These are the activations of a small neural network, seen along a few directions. Each row is one input.
Each table varies a few parts of the input and shows all the possible inputs, shuffled.
A made-up example of a description, with smaller parts first: ring(5) and (point or (values(2) and line(4)) or ring(11)).
Shared parts are said once, and a part with two or three values counts as separate values.
In the rows, 128 means zero.

Other details of the inputs vary at random and push rows far along two fixed directions, the same in every table; ignore that.

Table:
row 1: [ 25 112 153 127 179 105 159 130  54  71 100 138 129]
row 2: [ 32 114 158 135 178 115 164 131  56  66 101 117 137]
row 3: [ 42 150 103 127 168 138 150 128  29  67  98 133 137]
row 4: [126  73 123 186 154 125 104 187 170 139  97 150  87]
row 5: [202 142 122  80  62 134 102  97 174 174 168 129 145]
row 6: [206 143 115  94  65 116  95  94 161 179 168 127 156]
row 7: [193 109 162  95  99  91  93  91 196 175 171 135 150]
row 8: [ 33 115 160 139 175 124 176 132  60  61 114 124 130]
row 9: [215 146 115  96  84 127  86  97 162 173 179 124 158]
row 10: [149 113  78 188 144 159  93 186 149 133  82 136 102]
row 11: [209 160 135  83 101  85 103  97 169 201 172 106 103]
row 12: [145 110  82 193 142 174 111 183 153 142  89 141 102]
row 13: [124  71 121 193 147 139 117 179 177 131 109 145  79]
row 14: [147 125 101 178 156 121 113 199 144 164  92 116  46]
row 15: [ 48 154 114 134 169 157 169 129  38  72  87 123 149]
row 16: [140 108  76 190 140 172 111 180 153 144  93 147  96]
row 17: [190 104 159 101  96  96  97  85 197 172 179 126 147]
row 18: [ 27 121 155 130 186 106 163 134  67  68  94 129 139]
row 19: [142 113  89 178 125 168 116 201 158 134  87 140  91]
row 20: [142 123  95 176 155 119 114 195 144 165  97 121  40]
row 21: [127  69 127 195 152 133 107 185 171 135 102 135  89]
row 22: [ 42 154 115 119 151 149 176 149  41  67 101 132 130]
row 23: [146 113  81 191 127 150 107 193 149 139  77 137 102]
row 24: [119  74 120 192 155 128 107 177 184 134  94 135  91]
row 25: [110 206 168  29 131  72 165  54  54 129 175  80 155]
row 26: [120  74 119 191 150 134 116 170 186 129 100 150  80]
row 27: [208 149 116  95  72 113  99  96 169 177 165 130 160]
row 28: [113 194 150  41 101  99 160  52  57 107 170 104 212]
row 29: [ 26 120 153 136 178 120 175 125  75  60 106 124 132]
row 30: [130  74 130 189 156 127 104 189 170 138  93 144  92]
row 31: [149 113  79 190 145 159  95 191 147 134  92 139 100]
row 32: [102 145 192  40 108  92 174  34  81  94 189 117 178]
row 33: [128  75 120 187 145 137 128 171 188 122  96 154  75]
row 34: [ 46 156 121 120 152 151 174 148  44  64  86 123 137]
row 35: [200 148 127  96  66 143  97  84 174 178 171 134 147]
row 36: [205 152 125  83  70 133 108 102 186 170 162 119 157]
row 37: [ 92 142 192  41 117  81 154  35  70 105 192 109 190]
row 38: [121 191 156  44  97 103 160  60  44 108 178 104 210]
row 39: [189 101 159 102  86 107 102  82 195 169 184 128 138]
row 40: [201 109 169  97  96  98  92  97 189 175 165 121 156]
row 41: [202 105 162 100  84 113 119  92 195 161 186 129 134]
row 42: [109 193 162  44  97 129 162  47  56 107 186 116 195]
row 43: [139 119  93 191 128 178 110 183 160 137  80 143  94]
row 44: [108 197 167  26 124  70 161  48  40 133 182  89 146]
row 45: [ 41 153 106 131 172 151 169 122  45  73  92 137 142]
row 46: [207 150 118  98  87 140 103  84 181 177 164 119 168]
row 47: [123  68 120 192 151 130 108 182 171 136 106 141  84]
row 48: [202 154 128  96  73 141 102  86 181 175 168 136 151]
row 49: [ 43 117 159 132 169 127 185 129  66  54  99 125 126]
row 50: [ 44 156 104 128 175 135 154 130  37  64  95 135 141]
row 51: [104 150 199  47 116  95 164  40  80  98 185 101 193]
row 52: [ 48 168 133 120 184 106 172 145  28  92  91  98  92]
row 53: [ 44 161 126 137 157 161 171 140  41  69  99 130 138]
row 54: [132 123  88 190 132 173 112 180 171 136  83 145  95]
row 55: [199 112 162 100  88 110 118  87 209 159 174 123 143]
row 56: [204 140 115  95  79 140  97  80 169 181 170 129 156]
row 57: [204 148 123  81  69 132 106  98 181 172 165 131 149]
row 58: [136  73 129 192 143 144 129 182 178 122 100 143  79]
row 59: [142 111  75 190 126 148 109 195 146 141  91 145  95]
row 60: [141 117  73 187 148 155  95 182 161 132  84 139 102]
Description of these inputs: ring(6) and (point or line(4) or ring(5)).
Changing only the ring(6) part turns row 23 into row 6. The same change can be made to row 2. Which row results?
> row 37
List by row number the other rows that have the ring(6) part in common with row 46.
> row 18, row 24, row 25, row 28, row 29, row 36, row 54, row 55, row 60
Start at row 45 and move only the ring(5) part, one step at a time. The first step leads to row 48. Which rows follow, in order?
> row 57, row 27, row 50
Start at row 7 and move only the ring(6) part, one step at a time. The first step leads to row 18. Which rows follow, in order?
> row 40, row 30, row 4, row 1
Which other rows does row 41 become when the ring(6) part takes its other values? List them by row number.
> row 32, row 33, row 49, row 55, row 58

Table:
row 61: [214 111 196  43  62  77 100  56 183 191 212 128 172]
row 62: [207  99  85 166  92 145  85 149 194 176 122 158 122]
row 63: [212 128 100 162 110 145  88 157 190 199 116 113  94]
row 64: [105 170 147  88 131 131 151  66  56 100 145 119 196]
row 65: [201 106  88 171  97 140  67 141 196 173 122 149 116]
row 66: [184  84 128 164 128 105  90 147 238 174 127 130 111]
row 67: [188  75 126 158 119 101  80 141 232 163 123 131  99]
row 68: [ 55 113  77 167 157 168 145 175  94  94  67 156  99]
row 69: [ 63  87 135 188 193 142 155 160 111  88  96 133  79]
row 70: [239 186 150  45  70 120 105  48 173 191 198 112 169]
row 71: [ 91 136 184  77 120 102 180  67  84  88 187 115 155]
row 72: [104 171 145  85 100 126 162  78  61  92 157 126 194]
row 73: [104 174 138  71 139 105 141  91  56 109 164 108 189]
row 74: [243 159 152  64  48 131 100  51 169 177 201 116 204]
row 75: [ 66  85 136 184 177 148 162 169 111  79  97 132  80]
row 76: [ 75 119  83 176 173 136 117 189  80  87  78 134  99]
row 77: [ 81 137  97 178 161 160 151 194  80 106  63 115  84]
row 78: [ 52  88 128 188 193 127 151 161 114  94 104 140  80]
row 79: [ 85 123  95 177 170 162 136 203  82  83  74 126 108]
row 80: [192  60 125 160 113 121 103 141 216 172 150 147  81]
row 81: [ 98 189 141  71 130 102 156  80  52 129 153  97 165]
row 82: [ 65  95 134 180 193 127 151 166 125  84  68 125 104]
row 83: [180  69 148 157 111 107  67 151 215 179 132 145  89]
row 84: [114 173 146  73 140 119 144  89  52 101 155 101 187]
row 85: [ 71 142  84 167 169 144 134 172  94  95  69 148  71]
row 86: [213 135  99 149  99 161  97 161 206 175 118 137  90]
row 87: [210 114  94 160  90 142  84 180 195 168 136 131 115]
row 88: [ 79 176 136  67 125 131 151  66  73 111 156 119 185]
row 89: [108 177 134  60 113 103 164  81  46 122 150 106 159]
row 90: [ 58  88 154 178 185 132 137 177 109 100  79 139  94]
row 91: [ 56 125  90 179 174 182 140 171  97  93  62 139 104]
row 92: [238 174 136  34  54 106 112  52 170 192 203 129 164]
row 93: [ 74 147  91 171 151 157 159 190 100  90  73 148  80]
row 94: [ 56  79 126 182 183 123 141 154 108  84 101 141  68]
row 95: [ 61 123  86 196 176 152 136 173  88  96  71 150 120]
row 96: [197 114  96 153  89 180  88 154 211 173 121 136 113]
row 97: [183  76 153 161  93 121  92 167 222 173 136 144  97]
row 98: [ 93 145 184  68 119  85 176  74  99  83 158 106 179]
row 99: [114 162 132  60 122 106 149  91  50 102 161 117 184]
row 100: [ 91 136 208  66 123 103 158  81  80 100 162 112 173]
row 101: [102 183 138  66 118  98 145  73  48 119 151  97 153]
row 102: [ 99 198 140  62 134 112 158  73  69 115 156 120 163]
row 103: [185 109  84 152  93 156  68 140 209 178 123 144 102]
row 104: [ 95 129 174  58 132  77 170  66  91  93 154 115 177]
row 105: [206 128  96 161  81 140 100 171 192 189 125 120  91]
row 106: [ 68  93 136 176 176 132 158 175 126  75  68 124 104]
row 107: [189 115  91 156  76 169  93 158 214 172 128 145 110]
row 108: [ 78 139 199  70 139  82 147  74  82 116 169 120 173]
What do these inputs look like to the network?
> ring(6) and (values(3) or ring(5))
Changing only the ring(6) part turns row 108 into row 97. The same change can be made to row 95. Which row results?
> row 72
Changing only the ring(6) part turns row 67 into row 104. The same change can be made to row 76. Which row results?
> row 99
Which other rows does row 106 become when the values(3) part takes its other values? List them by row number.
> row 75, row 100
